Each row below holds a small network's activations on one input, seen along a few directions.
In each table, some parts of the input vary, and every possible input appears once, in random order.
A made-up example of a description, with smaller parts first: one of 2 separate values, together with either a single point or one of 9 places around a ring or (one of 4 places along a line, together with one of 5 places around a ring).
Shared parts are said once, and a part with two or three values counts as separate values.

Other details of the inputs vary at random and push rows far along two fixed directions, the same in every table; ignore that.

Rows:
R1: [-13  -5  -5  19 -11  -3   6  -2   0  -3 -11   4]
R2: [-15  -9  -8   8 -17  -7   6  -3  -3  -4 -15  -1]
R3: [  0   4  -2 -13   1  -5   0   1   2   7   6  -3]
R4: [ 6  5  0 -2  7  8 -4  0  1  8  5 -1]
R5: [ 8 11  3 -7  0  3 -3  0  2  4  4  0]
R6: [-15  -9  -8   8 -17  -7   6  -3  -2  -4 -15  -1]
R7: [ 0  9  4 -6  8  4 -3 -2 13 -4  4 -5]
R8: [ 12 -33  20  -2  27  -6  -5   8 -20 -44   4   0]
R9: [ -7   3   0 -13   7  -5  -3  -1  12   2   4  -7]
R10: [ 8  8  3 -8  0  8 -4 -2  0  6  3 -2]
R11: [ 7  7  2 -7  1  8 -3 -2  2  6  4 -3]
R12: [-1  5  1 -1 14  9 -7 -2 10  2  3 -5]
R13: [  0   4  -2 -13   1  -5   1   1   2   7   6  -3]
R14: [ -9  -3  -1  11 -18  -4   4  -3  -4  -5 -19   5]
R15: [ -9  -4  -1  11 -18  -3   5  -3  -3  -6 -18   4]
R16: [-12  -6  -3  14 -17  -2   8  -4   0  -7 -13   3]
R17: [-12  -5  -5  18 -11  -3   6  -2   0  -2 -12   5]
R18: [ 8 10  2 -6  0  3 -2  0  3  3  5 -1]
R19: [ 7  6  1 -7  1  9 -2 -3  3  5  5 -3]
R20: [ -9  -7  -7  20 -11   7   2  -4  -2  -1 -14   0]
R21: [-4  8  5 -8  8  0 -1 -1 14 -2  4 -3]
R22: [ 5  8  0 -4  1  4  1 -1  6  1 10 -2]
R23: [ 6  8  0  0  6  3 -2  2  3  5  7  1]
R24: [ 0  4 -3 -9  6 -7 -3  4  0 11  5  0]
R25: [ -2   2  -3 -11   1  -4   2   0   4   6  10  -4]
R26: [ 5  5  0 -6  2  9 -1 -3  4  4  8 -4]
R27: [-14  -7  -9  12 -12  -8   3   0  -4   2 -16   1]
R28: [ -6  -4  -4  17 -12   5  -2  -3  -6   1 -19   2]
R29: [  0   5  -2 -14   1  -6   0   1   1   8   5  -3]
R30: [ 5  7  0 -3  1  4  1 -2  6  1 11 -2]
R31: [ 3  8  3 -8  1 -1  2 -1  5  4  7  1]
R32: [ 6  8  1 -5  1  4  0 -1  5  2  8 -2]
R33: [ 4  4  0 -5  2 10  0 -4  4  4 10 -4]
R34: [ -6  -3  -3  15 -18   1   3  -4  -2  -7 -18   2]
R35: [ -8  -3  -6  20 -11   1   3  -2  -1  -4 -14   2]
R36: [-2  2 -4 -7  6 -6  0  3  2 10  8 -2]
R37: [ 7  6  2 -7  1  9 -3 -3  2  5  5 -3]
R38: [ 17 -34  23 -11  14 -10   0   9 -29 -40   4   6]
R39: [-1  3 -3 -8  6 -6 -2  4  1 11  6 -1]
R40: [ 2  6  1 -2  6 -1  1  2  5  7  9  3]
R41: [ 3  7  2 -8  1  0  2 -1  6  4  8  1]
R42: [ 3  8  2 -4  6 -2 -1  3  2  8  5  4]
R43: [ 7  6  0 -2  6  7 -5  0  0  9  4 -1]
R44: [ 20 -32  20  -4  19  -7  -4  12 -30 -37   3   5]
R45: [ 12 -38  15 -11  19 -15  -2  13 -31 -33   4   3]
R46: [-16 -10  -9   9 -17  -6   7  -3  -2  -4 -13  -2]
R47: [-2  1 -5 -6  7 -6  1  3  3  9 10 -2]
R48: [ 6  5  0 -2  6  8 -4  0  1  9  5 -1]
R49: [ 4  8  2 -4  5 -2 -2  3  2  8  5  4]
R50: [ 4  6 -1  2  6  3  0  1  5  4 11  0]
R51: [ 16 -33  21  -7  19 -11  -2  12 -30 -35   4   8]
R52: [-10  -5  -2  13 -17  -3   6  -4  -1  -6 -16   4]
R53: [ -1   3  -3 -13   1  -5   1   0   3   7   7  -3]
R54: [ 7  9  1 -5  1  4  0 -1  5  2  7 -1]
R55: [ -7  -2  -5  19 -12   0   2  -1  -2  -3 -16   3]
R56: [ 7  9  1 -1  6  2 -3  2  2  6  5  1]
R57: [ 5  7 -1  1  6  3 -1  1  5  5 10  0]
R58: [ -8  -3  -6  20 -12   1   3  -2  -1  -3 -15   3]
R59: [ 3  7  2 -3  6 -2 -1  2  3  8  6  4]
R60: [ 3  7  1 -3  6 -2  0  2  4  8  7  3]
R61: [-13  -7  -6   6 -18  -8   3  -2  -5  -2 -19   0]
R62: [-3  1 -5 -6  7 -5  1  3  3  9 11 -3]
R63: [ -7  -6  -6  18 -11   6   1  -3  -3   0 -16   1]
R64: [ 0  5 -2 -9  5 -7 -3  4 -1 11  4  0]
R65: [ 8 10  3 -6  0  3 -2  0  3  3  5 -1]
R66: [-7  2 -2 -7 13 -6 -5  1 10  5  5 -5]
R67: [ -6  -4  -5  17 -12   5  -1  -3  -5   1 -19   2]
R68: [ 20 -35  21 -10  14   0  -3   7 -31 -39   3   1]
R69: [ 5  4 -1 -1  7  8 -3  0  2  8  7 -1]
R70: [ -8  -7  -5  15 -16   7   4  -7  -2  -6 -15  -1]
R71: [  0   6  -1 -14   0  -6  -1   1   0   8   4  -2]
R72: [ -6  -3  -3  15 -17   1   4  -4  -2  -8 -17   1]
R73: [-1  6  3 -7  8 10 -5 -4 11 -1  3 -6]
R74: [ 4  3 -2  1  7  9 -2 -1  3  7 10 -2]
R75: [-4  7  3 -3 13 -1 -3  0 12  1  4 -1]
R76: [ -7  -6  -4  14 -17   7   3  -6  -3  -5 -17  -1]
R77: [ 6  8  1 -4  1  4  1 -1  5  2  9 -2]
R78: [ 2  6  1 -3  6 -2  0  2  4  7  7  3]
R79: [ -7  -7  -4  14 -17   7   3  -6  -3  -6 -17  -1]
R80: [ 5  4 -1  0  7  8 -3  0  3  7  8 -2]
R81: [ 7  9  1 -1  5  2 -4  3  1  6  5  2]
R82: [ 7  9  0 -1  6  2 -3  2  2  6  6  1]
R83: [-15  -8 -10  13 -11  -8   4   0  -2   1 -14   0]
R84: [ 1  6  2 -6  1  0  4 -1  7  3 11  0]
R85: [ 2  7  2 -7  1  0  3 -1  6  3  9  1]
R86: [-1  3 -4 -8  6 -6 -1  3  2 10  7 -1]
R87: [-11  -4  -4  17 -12  -3   5  -1  -1  -2 -14   5]
R88: [ 4  8  3 -9  1 -1  1  0  4  5  6  2]
Each input here is: one of 2 separate values, together with one of 4 places along a line, together with either a single point or one of 10 places along a line.
- Changing only the place on the line of 4 turns R39 into R48. The same change can be made to R83. Which row results? => R80
- Changing only the place on the line of 4 turns R17 into R47. The same change can be made to R1. Which row results? => R62
- Which other rows does R60 become when the choice among 2 separate values takes its other values? List them by row number. => R31
- Start at R14 and move only the place on the line of 10, one step at a time. The first step leads to R38. Which rows follow, in order? => R15, R88, R31, R52, R41, R85, R16, R84
- Which other rows does R25 become when the place on the line of 4 takes its other values? List them by row number. => R16, R22, R70

Rows:
R89: [-33 -16  -8  19  20 -14  -1   2  17 -11  -8  -5]
R90: [ -6  -9  -7   6 -12 -16   5   6 -15   5 -11   7]
R91: [ 30  43   0 -21  20  16 -10   4  13  46  37   2]
R92: [ 12 -16  19  -4  61   8 -15   9   7 -28  27  -5]
R93: [ 38 -10  19 -17  28   7  -7  12 -24 -11  26   6]
R94: [ 21  43   3 -28  20  21  -9  -4  28  32  37  -8]
R95: [  6  -4   0  17 -10  10   0  -1 -11  -5 -12   5]
R96: [-16  -9  -2  -2 -12 -11   6  -4   3 -11 -11  -3]
R97: [ 30 -10  23 -23  29  11  -6   4  -9 -26  27  -4]
R98: [-18  -9  -2  -3 -12 -10   6  -5   6 -14 -11  -4]
R99: [ -7  49 -18  10 -19  22  -2 -13  33  47  -2  -3]
R100: [-13 -10  -4   1 -11 -13   5   0  -4  -4 -11   0]
R101: [-12 -10  -5   2 -11 -13   5   1  -6  -2 -11   1]
R102: [  2  -4   2  14 -10  12   0  -5  -4 -11 -12   0]
R103: [  7  -4   0  18 -10   9   0   0 -13  -3 -12   6]
R104: [ -9 -10  -6   4 -12 -15   5   3 -11   2 -11   4]
R105: [-15 -10  -3  -1 -11 -11   6  -3   1  -9 -11  -2]
R106: [  4  -4   1  16 -10  10   0  -3  -9  -7 -12   3]
R107: [-13  50 -15   5 -19  24  -1 -18  44  35  -2  -9]
R108: [ -2  -4   4  11 -10  13   1  -8   3 -18 -12  -3]
R109: [-14 -10  -4   0 -11 -12   6  -1  -2  -7 -11  -1]
R110: [ 20 -17  15 -33  28 -16  -2  13 -18 -11  28   1]
R111: [ -5  -9  -7   7 -12 -17   4   7 -17   7 -11   8]
R112: [ -8  -9  -6   5 -12 -15   5   4 -13   4 -11   5]
- What is each input in this table made of? => one of 2 separate values, together with either a single point or one of 11 places along a line
- Changing only the choice among 2 separate values turns R102 into R100. The same change can be made to R107. Which row results? => R98
- Which other rows does R89 become when the choice among 2 separate values takes its other values? List them by row number. => R92
